Each row below holds a small network's activations on one input, seen along a few directions.
In each table, some parts of the input vary, and every possible input appears once, in random order.
A made-up example of a description, with smaller parts first: one of 5 places around a ring, together with either a single point or one of 11 places along a line or (one of 3 separate values, together with one of 4 places along a line).
Shared parts are said once, and a part with two or three values counts as separate values.

Other details of the inputs shift rows strongly along two fixed directions, in all tables alike. That doesn't count.

Rows:
x1: [ 32  29 -24  -1 -14   4   1 -22  -8   5 -20  24  21]
x2: [-21 -55   1   2  19 -41  -8  -7  22 -41   6 -44 -11]
x3: [ -8  22 -23  -5 -23 -22  22  -1 -29 -25   6 -50  -6]
x4: [ 12  20   6  -6 -26   7  10  10 -27 -28  39 -39 -28]
x5: [ 10  29   5 -15   0 -16  27   4 -38 -22  37 -19 -33]
x6: [-36 -47   6   0  27 -17 -10  21  20 -28  31 -33 -36]
x7: [-12  34  22  13   0  35   4  29 -11   4 -11  30  16]
x8: [ 32 -40  19  -7  40  22 -42  22  54  48  -6   9   2]
x9: [ 10 -32 -13  -2  43 -10 -28   9  50  49 -38  -7  22]
x10: [ 30  47  -6   3   2  -5  13   5  -7   0 -28  26   6]
x11: [  1 -14 -31   7 -36 -23  25   8 -49   4  50  -8   2]
x12: [ -1  24  12  12 -20  41  16   5   8 -18 -11  17  22]
x13: [ -4  -2 -34  -8 -32 -22  16 -38 -37 -30  12  -8 -22]
x14: [-12 -58 -10   0  47 -15 -32  17   6   1  48 -49 -23]
x15: [ -5  -4   2  -2 -41  17   5 -21 -31 -16  43 -26 -29]
x16: [  9 -32  -8  -4  43 -17 -32   2  52  36 -34  42   0]
x17: [ 22 -25  19 -21  24   6   2  -2  73   2 -22  30   0]
x18: [ -8   8 -16   9 -15  15   0  -6 -39 -19  49 -37   0]
x19: [ -4  -2  -8 -16 -29  -2  23 -38 -30 -22  41  -9 -25]
x20: [  9 -13   2  -5  43 -23 -17  19  54  15 -40  38  -9]
x21: [  9 -27  34 -10  35  16 -28  40  54  27 -17  23 -12]
x22: [ 34  42  12 -14  -7  18  21  -2  10  -5  -4  23  13]
x23: [  7  41  24 -10   1  15  18  12  -3  10 -10  46  -2]
x24: [-17  40   2   8 -11   4  15  15  -7  19 -42  16  15]
x25: [-23 -45 -19 -14   6 -38   6  -1  28 -23  -9 -46 -22]
x26: [ -9  11 -35  -4 -25 -16  10 -18 -39  -7  14 -49   2]
x27: [  3  19  12  -9 -17  26  12 -22  -2  19  -2  48   7]
x28: [-14  21  11  15  -4  44 -10  12 -20  25  -2  33  26]
x29: [-17  15   9  16 -16  46  -2  -2  -9  13  -2  31  24]
x30: [-36 -65  -1   9  42 -46 -37  -1   0   2  20 -36 -14]
x31: [  3  15  21   3 -29  45  -6  -5  -5  24  -1  32   4]
x32: [-12  33  24  24  -1   4   1   9 -19   2 -32  23  31]
x33: [-16  18 -17  -4 -21 -33  23 -11 -33 -38   7  -3 -37]
x34: [  9  18 -30   1  -7 -29   6 -18 -51 -10  22 -17 -23]
x35: [  6  27  15  -9  -4  23   5  -7 -11  30  -1  50   7]
x36: [  2  20 -15   2 -20   4   6 -24 -10   8 -27  46   7]
x37: [-15 -46  18 -12  14 -14 -14  20  26 -14  29 -28 -51]
x38: [-17 -25   1  -4  20 -12  -5  13  58  18 -51   8   7]
x39: [ 15 -48  -8 -26  32 -25 -15 -13  31  -1  40 -27 -25]
x40: [-18  28  -9   9 -14  11   2  -2 -15  38 -36  18  25]
x41: [-35   7   7  17 -18 -24  14  -9 -41 -39   8 -24  -6]
x42: [-16  17   8 -15 -18 -13  30  -8 -28 -31  32  -3 -39]
x43: [ -4  12   2  15 -23  49   3 -13   0   2  -2  21  30]
x44: [-10 -40   1  -2  46 -21 -15  33  10 -20  37 -50 -31]
x45: [ 10 -15  -2  -3  41 -15 -12  25  53  29 -43  -9  12]
x46: [-16  12   9  22 -17  14  -4 -22 -19  10 -26  27  40]
x47: [ 13  26 -25  -8 -15 -31  19  -9 -30 -41  14 -23 -22]
x48: [ 17  34  10  16  -9   9   5  -3  -6 -13 -25   2  46]
x49: [-41   1 -26   1 -32 -18  15 -21 -41  -4   4 -28 -13]
x50: [ 12 -48  -2 -22  46 -30 -17  -2  20  12  40 -24 -34]
x51: [ 17 -44  -1   8  41  -7 -39  -7  49  19 -21  -6  42]
x52: [ -6  12 -19   0 -34  16  15 -25  -2  12 -39   9  31]
x53: [ 32  25  10   2 -24  46  -9  -3  -1  21   5  11  18]
x54: [ 20 -25  -7 -13  19 -14  -4  -4  63  -8 -45  29   1]
x55: [ 12  25   6  24   2  13 -11 -11 -28  22 -20  10  48]
x56: [-22 -10 -12  12 -28 -13   7 -37 -44 -31  17 -29   9]
x57: [ 10 -40  13 -14  33 -18 -19  32  17  -6  34 -45 -47]
x58: [ 20 -31  27  -8  12  23 -15  14  71   7 -17  11  -6]
x59: [ 15  36   8  10  -8  38   8  17   3 -11  -4   7  29]
x60: [ -8  20   4  17   0 -26   8   1 -51 -28  15 -40   0]
x61: [  6  20  23   2 -17  44 -14  10 -16  35  -1  34   6]
x62: [ 26  20  -4   9 -26   5  32  33   2  14 -11  40  35]
Description of these inputs: one of 2 separate values, together with either a single point or (one of 5 places around a ring, together with one of 6 places around a ring).
Question: Changing only the choice among 2 separate values turns x24 into x40. The same change can be made to x25. Which row results?
Answer: x52
Question: Changing only the choice among 2 separate values turns x54 into x13. The same change can be made to x62. Which row results?
Answer: x11
Question: Which other rows does x13 become when the place on the ring of 5 takes its other values? List them by row number.
Answer: x1, x16, x34, x36
Question: Which other rows does x42 become when the choice among 2 separate values takes its other values? List them by row number.
Answer: x27
Question: Which other rows does x4 become when the place on the ring of 6 takes its other values? List them by row number.
Answer: x3, x22, x47, x48, x59
